These are the activations of a small neural network, seen along a few directions. Each row is one input.
Each table varies a few parts of the input and shows all the possible inputs, shuffled.
A made-up example of a description, with smaller parts first: one of 5 places around a ring, together with either a single point or (one of 2 separate values, together with one of 4 places along a line) or one of 9 places around a ring.
Shared parts are said once, and a part with two or three values counts as separate values.

Other details of the inputs vary at random and push rows far along two fixed directions, the same in every table; ignore that.

A family of inputs:
row 1: [ 19   9  11 -19 -14  -2  14 -14   5 -15 -20]
row 2: [ -5 -58  29 -21  27 -43 -29  63 -54  -7 -15]
row 3: [  3   7   8   0 -23  22  22  10   3 -16 -18]
row 4: [-18  12  -3   9  15   9 -13  -1 -12  -1  29]
row 5: [  4  20   4  10 -12 -12  19  11   8 -11 -30]
row 6: [  8   9  -1  -8 -20 -13  21 -13  -2 -16 -25]
row 7: [ 10 -55  36 -37  18 -15 -30  58 -39  10  -2]
row 8: [ 17   5   7 -20 -14  -9  18 -12  19 -22 -11]
row 9: [  8  -5  17  15   8   7  43   0  16  12 -30]
row 10: [-24  12   3  16  12   4 -22  -2  -1   7  23]
row 11: [-17  25  -7  15  18   4 -16   5   4  12  22]
row 12: [  4  -5  -8   7 -24   1  24   7  11 -25 -18]
row 13: [-10  10  10   1  12   2 -26  -9   0  14  28]
row 14: [ -1  -1 -10   0   5   6 -29 -20   1  22  17]
row 15: [ 17  17  25 -16  -9  -4  13  15  12  -3 -17]
row 16: [-19 -13   2  29  27  12   5 -22   2  29  15]
row 17: [  5   5  -7  -8 -19 -16  24 -14  16 -25 -19]
row 18: [-11  13 -28  27   8   6 -16  -1   0  18  13]
row 19: [-20  13 -10  12  13   5  -9  -6   8  -9  38]
row 20: [ -5   8 -32  11   8  -3 -20 -13   0  25   9]
row 21: [  2  13  -7   4  10  14 -20   0   4  26  27]
row 22: [-19   1  -3  17   5  14 -22   5  -4  15  22]
row 23: [  2   2   3  -1 -21  16  24  11  19 -24 -12]
row 24: [ 17   8  13 -12 -24  22  19  -2   8  -9 -14]
row 25: [  1  12   3   6 -17  -3  23   1  -2 -24 -24]
row 26: [  3  20 -10   0  17  -7 -22 -17   3  21  20]
row 27: [ 13  10  19 -13 -19  -8   7 -14  13  -6 -25]
row 28: [ -1   0   3  13 -27   1  13   7   5  -8 -32]
row 29: [-11  12 -13  16  13  15 -18  13  -1  19  20]
row 30: [ 10  -4 -14  -5 -26  -4  22 -11  15 -18 -20]
row 31: [  5   3  -4   9 -26   9  23   3  -3 -17 -26]
row 32: [-17  10 -16  12   6 -13 -22 -27  -2  13  12]
row 33: [  9  18  -2  -5 -14 -19  17  -3  11  -3 -33]
row 34: [ -2  -3  -9  -3   6  13 -14  -6   5   5  41]
row 35: [-13  -4 -22  11   0  -5 -25 -19  -6  22  11]
row 36: [  3  -3 -23  -4   8   8 -18 -23   9   4  30]
row 37: [ -7   0 -31   8   2   4 -14 -23 -13  11  17]
row 38: [  5   3 -18  -1   5  14 -19 -25  -6  15  25]
row 39: [  3 -76  31 -20  48 -12   6  45 -49   7 -11]
row 40: [  3 -20  13   7   4   8  49  -8  19  -9 -17]
row 41: [ -6   8  -2  -3  14   3 -13 -13   8  -3  41]
row 42: [ 13  11  24 -18 -15   6  18   1   4 -16 -12]
row 43: [ -1   6   0   4 -15 -11  25   3  11 -33 -16]
row 44: [ 24 -55  19 -45  30 -27 -31  59 -41  14 -14]
Description of these inputs: one of 4 places along a line, together with either a single point or (one of 2 separate values, together with one of 5 places around a ring).
Changing only the place on the line of 4 turns row 4 into row 10. The same change can be made to row 42. Which row results? -> row 13
Which other rows does row 15 become when the choice among 2 separate values takes its other values? List them by row number. -> row 21
List by row number the other rows that have the place on the line of 4 in common with row 36. -> row 8, row 12, row 17, row 19, row 23, row 30, row 34, row 40, row 41, row 43
A walk changes only the place on the ring of 5. It starts at row 5 and steps to row 11. List the rest of the walk in order. -> row 15, row 26, row 33
Which other rows does row 37 become when the choice among 2 separate values takes its other values? List them by row number. -> row 6
